These are the activations of a small network on made-up records, seen along a few directions, one row for each record.
After each row come some of the record's fields: Lotuf, Zabok, Bafa, Mip.
Not every record has every field; a missing one is written missing.
The largest differences between rows may come from other fields.
(in the rows, 500 means zero)
Random noise pushes rows far along 2 fixed directions. That doesn't count. These rows show it; they differ only by the noise:
[495 395 354 460 597 471 527 610 551 261 710 393 362 572 520 501 510 624
 483 514 566 616 449]
[523 570 469 482 517 569 417 519 600 678 441 429 494 520 717 531 538 508
 651 547 387 639 584]
[510 487 431 483 567 519 469 538 557 485 556 426 453 536 587 499 514 582
 575 546 539 592 507]
[531 613 546 522 533 580 390 424 553 792 338 480 588 482 653 485 514 536
 701 598 545 536 578]

[490 409 522 413 551 462 545 471 503 361 513 495 464 518 424 457 434 493
 456 523 604 443 469] -> Lotuf is g1, Zabok is v1, Bafa is f1, Mip is t2
[439 403 567 394 608 445 614 375 390 267 508 578 492 495 243 366 338 634
 469 575 887 285 438] -> Lotuf is g2, Zabok is v2, Bafa is f6, Mip is t1
[500 409 385 511 517 517 440 562 580 353 691 370 446 520 576 620 590 567
 477 333 303 696 495] -> Lotuf is g2, Zabok is v2, Bafa is f6, Mip is t3
[486 518 436 440 474 522 523 579 546 474 535 464 414 541 624 538 527 478
 514 490 317 608 551] -> Lotuf is missing, Zabok is v3, Bafa is f3, Mip is t1
[502 673 579 585 535 688 318 381 506 928 345 452 657 447 639 509 587 676
 822 583 667 549 549] -> Lotuf is missing, Zabok is missing, Bafa is missing, Mip is t3
[484 466 607 472 522 490 459 345 517 508 414 498 599 437 420 496 459 512
 521 425 531 422 518] -> Lotuf is g2, Zabok is v2, Bafa is f6, Mip is t2
[502 511 502 442 403 472 547 561 563 490 448 499 435 507 595 544 507 316
 423 420 161 548 562] -> Lotuf is missing, Zabok is v3, Bafa is f3, Mip is t2
[465 422 584 303 450 536 576 405 464 451 358 583 491 498 430 488 426 377
 470 527 426 454 575] -> Lotuf is missing, Zabok is missing, Bafa is missing, Mip is t2
[491 447 385 565 634 429 605 573 355 260 698 539 426 546 299 364 457 743
 442 660 968 396 347] -> Lotuf is missing, Zabok is v3, Bafa is f4, Mip is t1
[513 329 434 527 546 423 522 539 529 200 670 424 454 507 357 543 529 540
 352 385 508 510 408] -> Lotuf is missing, Zabok is v3, Bafa is f4, Mip is t2
[543 511 432 630 418 441 492 614 510 483 616 474 479 491 522 570 582 415
 367 365 291 574 455] -> Lotuf is g2, Zabok is v2, Bafa is f6, Mip is t3
[365 355 677  84 455 589 554 294 542 344 426 495 448 495 499 556 363 387
 504 379 385 497 580] -> Lotuf is missing, Zabok is missing, Bafa is missing, Mip is t3
[407 385 539 235 493 613 475 449 550 403 571 449 416 563 639 591 424 488
 560 415 414 607 531] -> Lotuf is missing, Zabok is missing, Bafa is missing, Mip is t3
[537 505 474 658 488 444 474 521 465 481 569 504 552 465 398 522 558 534
 428 429 544 462 430] -> Lotuf is missing, Zabok is v3, Bafa is f3, Mip is t3
[538 522 403 567 494 528 423 594 576 565 581 415 474 523 653 578 598 505
 536 469 356 667 515] -> Lotuf is g2, Zabok is v1, Bafa is f5, Mip is t3
[502 454 557 527 486 446 515 437 480 435 470 523 554 463 364 489 490 452
 409 442 520 399 459] -> Lotuf is missing, Zabok is v3, Bafa is f3, Mip is t2
[523 619 512 536 554 514 511 498 420 680 404 579 527 514 517 370 453 581
 605 726 793 410 484] -> Lotuf is g2, Zabok is v1, Bafa is f5, Mip is t1
[536 519 412 619 496 427 552 643 454 435 611 513 438 528 455 467 541 497
 395 536 556 488 408] -> Lotuf is missing, Zabok is v3, Bafa is f4, Mip is t3
[439 465 421 301 467 539 542 618 657 379 574 391 320 581 755 582 487 423
 529 437  87 707 620] -> Lotuf is g2, Zabok is v2, Bafa is f6, Mip is t1
[532 520 416 678 549 622 312 575 598 643 629 376 524 509 710 626 647 684
 654 380 427 697 479] -> Lotuf is missing, Zabok is missing, Bafa is missing, Mip is t3
[530 525 468 642 585 563 366 445 498 615 543 429 622 475 493 522 593 700
 626 538 713 548 466] -> Lotuf is missing, Zabok is v3, Bafa is f4, Mip is t3
[476 478 487 485 535 453 605 525 403 362 533 568 448 521 371 414 444 542
 438 578 683 381 440] -> Lotuf is missing, Zabok is v3, Bafa is f3, Mip is t1
[579 588 423 637 436 527 386 600 581 711 526 428 524 496 692 600 641 435
 529 449 275 686 527] -> Lotuf is g2, Zabok is v1, Bafa is f5, Mip is t3
[428 506 438 332 390 457 687 654 523 306 550 530 300 554 578 510 453 351
 379 457 151 555 582] -> Lotuf is missing, Zabok is missing, Bafa is missing, Mip is t1
[432 323 439 376 616 455 578 492 505 126 681 441 389 539 370 468 418 659
 455 458 642 494 454] -> Lotuf is g2, Zabok is v2, Bafa is f6, Mip is t1
[556 531 532 779 569 465 387 390 400 589 530 505 708 403 284 477 571 682
 508 477 858 367 367] -> Lotuf is missing, Zabok is v3, Bafa is f3, Mip is t3
[444 268 384 315 533 496 550 558 621  98 708 354 339 553 519 611 520 516
 405 327 218 692 527] -> Lotuf is missing, Zabok is v3, Bafa is f3, Mip is t2
[467 403 491 280 523 623 390 451 731 505 476 319 460 535 772 640 531 465
 648 408 144 764 662] -> Lotuf is g1, Zabok is v1, Bafa is f1, Mip is t2
[532 448 448 614 613 462 457 493 462 416 618 459 536 493 375 463 521 679
 501 532 814 467 391] -> Lotuf is g2, Zabok is v1, Bafa is f5, Mip is t3
[457 448 435 251 480 478 649 629 556 326 533 499 273 597 636 466 404 387
 454 563 313 580 570] -> Lotuf is g1, Zabok is v1, Bafa is f1, Mip is t1
[495 631 578 494 457 533 501 466 493 709 330 554 547 493 579 455 480 432
 583 600 482 437 562] -> Lotuf is missing, Zabok is v3, Bafa is f3, Mip is t1
[528 524 731 539 561 562 327 174 507 787 214 531 791 383 403 482 467 537
 668 515 748 331 541] -> Lotuf is g1, Zabok is v1, Bafa is f1, Mip is t2
[465 349 418 426 542 537 421 510 654 294 685 315 443 523 586 643 572 578
 512 302 260 726 536] -> Lotuf is g2, Zabok is v2, Bafa is f6, Mip is t2
[453 474 718 493 519 477 522 219 408 489 312 603 695 380 188 425 405 538
 488 470 758 209 488] -> Lotuf is missing, Zabok is missing, Bafa is missing, Mip is t2
[491 424 309 525 465 417 683 826 350 213 768 581 277 620 411 454 524 461
 255 624 597 516 346] -> Lotuf is missing, Zabok is missing, Bafa is missing, Mip is t3
[498 327 454 537 603 463 469 467 519 229 679 398 517 499 323 532 538 649
 425 423 671 500 396] -> Lotuf is missing, Zabok is v3, Bafa is f4, Mip is t2
[492 430 515 573 601 467 469 407 459 384 573 484 563 466 321 472 479 673
 514 451 754 411 429] -> Lotuf is g2, Zabok is v2, Bafa is f6, Mip is t1

Here are new rows. What are their fields?
[456 474 499 383 545 538 494 442 554 457 486 459 473 509 570 511 449 560
 596 475 437 551 576] -> Lotuf is g2, Zabok is v2, Bafa is f6, Mip is t1
[521 492 412 562 455 454 526 622 511 414 612 472 435 518 527 548 563 468
 398 423 339 567 467] -> Lotuf is missing, Zabok is v3, Bafa is f3, Mip is t3
[457 332 507 389 556 512 451 417 627 296 572 376 484 495 496 584 486 550
 506 321 352 594 541] -> Lotuf is g2, Zabok is v2, Bafa is f6, Mip is t2
[503 395 510 445 563 557 363 396 641 486 514 357 560 482 576 602 548 552
 584 383 395 637 549] -> Lotuf is g1, Zabok is v1, Bafa is f1, Mip is t2
[501 600 621 561 412 537 447 374 502 707 324 543 649 405 489 545 531 424
 543 408 344 445 581] -> Lotuf is missing, Zabok is missing, Bafa is missing, Mip is t2
[498 330 416 490 570 501 447 499 580 258 685 355 485 520 446 590 568 610
 456 388 481 618 459] -> Lotuf is missing, Zabok is v3, Bafa is f4, Mip is t2
[450 432 571 452 622 473 531 347 451 364 490 523 543 473 306 401 376 668
 548 535 842 337 467] -> Lotuf is g2, Zabok is v2, Bafa is f6, Mip is t1
[523 538 425 620 472 506 454 575 489 539 615 475 507 500 550 558 574 528
 484 449 435 584 470] -> Lotuf is g2, Zabok is v2, Bafa is f6, Mip is t3
[496 646 520 527 359 520 517 559 535 671 397 534 500 478 639 557 544 348
 508 439 146 545 609] -> Lotuf is missing, Zabok is missing, Bafa is missing, Mip is t1
[532 499 443 541 537 511 475 542 481 507 553 486 494 520 514 494 535 555
 516 560 608 538 466] -> Lotuf is g2, Zabok is v1, Bafa is f5, Mip is t3
[453 462 532 389 539 463 592 469 479 369 479 537 438 517 435 421 385 516
 490 534 581 405 506] -> Lotuf is g2, Zabok is v2, Bafa is f6, Mip is t1
[557 483 373 628 480 420 526 666 465 408 678 485 435 538 463 506 566 482
 358 509 531 547 391] -> Lotuf is g2, Zabok is v1, Bafa is f5, Mip is t3
[461 511 466 403 488 466 615 578 497 409 501 534 377 544 531 444 438 455
 476 556 432 489 531] -> Lotuf is missing, Zabok is v3, Bafa is f3, Mip is t1
[499 521 640 517 503 499 443 337 509 620 345 530 626 432 436 475 460 480
 545 454 550 386 521] -> Lotuf is g2, Zabok is v2, Bafa is f6, Mip is t2
[573 682 423 749 450 555 362 578 515 819 505 462 591 468 674 580 659 528
 607 482 369 633 522] -> Lotuf is missing, Zabok is v3, Bafa is f3, Mip is t3
[513 616 528 625 393 495 489 506 460 639 453 545 585 436 488 541 568 439
 464 425 356 475 520] -> Lotuf is missing, Zabok is missing, Bafa is missing, Mip is t3
[505 469 478 400 488 534 484 515 578 506 475 457 449 532 615 539 511 437
 528 505 355 607 561] -> Lotuf is g2, Zabok is v1, Bafa is f5, Mip is t2
[525 727 600 544 437 578 418 435 534 934 233 551 609 455 724 487 490 420
 692 566 346 492 633] -> Lotuf is g2, Zabok is v2, Bafa is f6, Mip is t1
